Each row has a name. Each piece below is followed by the name of the row it came from, unless a question asks for something else. Each question is about the rows just above it.

Columns, left to right: C A R B N
[148 126 143 110 142] = j578
[126 148 142 144 110] = j790
[110 127 176  88 100] = j663
Which row holds these entries in another order? [110 144 142 148 126]
j790
[110 126 142 144 148] is which row reordered?
j790
[110 144] is in which column, read top down?
B
[110 142 148 126 143] is which row reordered?
j578
Which column holds [126 110] top down?
C

Columns, left to right: D G Y Z T E L S K
[100 165 171  92 102 159 113 164 163] : j527
[151 104 115 140 111 133 131 150 126] : j189
[124 145 141  91 145 111 124 128 148] : j671
[101 100 163 113 165 171 164  92 159] : j395
[165 113 100 163 102 171 164 159  92] : j279
[104  94 115 176  84 109 133 104 124] : j578
[117 102 160  97 142  71  99 130 159] : j469
[103 128 160 173 124 149 192 110 127] : j790
[124 192 149 127 174 103 160 128 110] : j411
[110 156 166 119 166 142 144 115 112] : j308
[110 112 166 119 144 166 114 142 156] : j663
Put [ 91 111 124 124 128 141 145 145 148] back in order: which row is it?
j671
[159  92 164 171 165 113 163 100 101] is which row reordered?
j395
[103 110 124 127 128 149 160 173 192] is which row reordered?
j790
Which column holds [173 127 119 119] top down?
Z
[100 163 113 165 171 164  92 159 101] is which row reordered?
j395
Which row holds these entries in another order? [166 110 156 166 112 115 144 142 119]
j308

Columns, left to right: W F X U
[119 144 125 108]  j790
[125 156 127 102]  j469
[120 147  97 135]  j411
[134  99 144 140]  j308
[143 112 134 144]  j527
[142 105 120 119]  j847
[108 125 143 119]  j663
[130 146 142  99]  j279
[134 196 116 115]  j671
[124 146 141 140]  j578
[132 135 143 148]  j395
Which column holds [144 134 120 143 142 116] top down?
X
Which column holds this, read top down? [147  99]
F
[102 125 127 156] is which row reordered?
j469

Columns, left to right: Dumut dimu Kasob rugel vam Fuze moma
[185 183  76  77 169 184  75] = j189
[186  82 185 186 172  79  86] = j578
[ 85 172  86  72  78  69 169] = j663
[184  82  86 172  79 186 186] = j395
Put [186 184  82  86 172  79 186] back in order: which row is it?
j395
Which row holds these entries in another order? [169  85 172  86  72  78  69]
j663
[186  72] is in which column, read top down?
rugel
Which column holds this, read top down? [ 82 172  82]
dimu
Which column holds [75 86] top down?
moma
[172  82] is in which column, read top down?
dimu
Which column holds this, read top down? [169 172  78]
vam

Columns, left to right: gigo Pude goge ner birir nagit Leku sidas voluz nema
[130 125 129 125 130 128 128 130 126 127] : j469
[127 129 130 126 125 128 125 128 130 129] : j395
[ 64 119 190 172 133 186 202 193 129  56] : j308
Which column holds this, read top down? [125 126]
ner
[129 125 127 130 128 125 130 129 126 128] is which row reordered?
j395
Which column holds this, read top down? [130 129]
voluz
Which column holds [125 202] top down?
Leku
Which column holds this, read top down? [128 125]
Leku
Which column holds this, read top down? [128 186]
nagit

Columns, left to right: Q H J P
[119 127 138 136]  j790
[144 132 189 119]  j663
[131 126 128 120]  j527
[110 103 119 135]  j847
[151 163 110 148]  j189
[144 110 189 119]  j395
[114 119 122 112]  j671
[ 93 141 145 189]  j308
[161 145 108 138]  j578
[141 196  98 129]  j279
[118 115 128 152]  j469
[163 110] is in which column, read top down?
H
Which column holds [128 119 110 189 122 145 108  98 128] top down?
J
[189 138 129] is in which column, read top down?
P

Columns, left to right: kibo Vuna sas ropo fifut Fati vobe sizif gupi
[115  99 142 120 101 146 154 101 105] -> j578
[185 112  63  65  69  75  97 168 162] -> j279
[177 115  72  73  78  83 101 162 157] -> j790
[185 111  63  66  68  74  97 168 161] -> j308
[154 120  99 101 101 104 115 146 142] -> j663
[ 99 101 101 104 115 120 142 146 154] is which row reordered?
j663
Which column holds [185 177 185] top down?
kibo
Which column holds this, read top down? [75 83]
Fati
Which column holds this, read top down? [ 74 104]
Fati
[146  75  83] is in which column, read top down?
Fati
[168 162 168 146] is in which column, read top down?
sizif

Columns, left to right: ziti Pef Zuk Gurof
[117 119 142 124] -> j279
[ 98 122  92 141] -> j847
[179 132 194 130] -> j469
[124 147 136 114] -> j790
[ 95 124  86 106] -> j308
[148 124  95 141] -> j189
[148 124 154 112] -> j411
[151 122  90 123] -> j578
[133 139 134 141] -> j663
[159 123 157 160] -> j395
[ 98 122 147 117] -> j671
[141 112 123] is in which column, read top down?
Gurof
Which column holds [ 98 179 124  95] top down?
ziti
Which column holds [ 95 154  90 134 157] top down?
Zuk
Which column holds this, read top down? [112 123 141 160 117]
Gurof

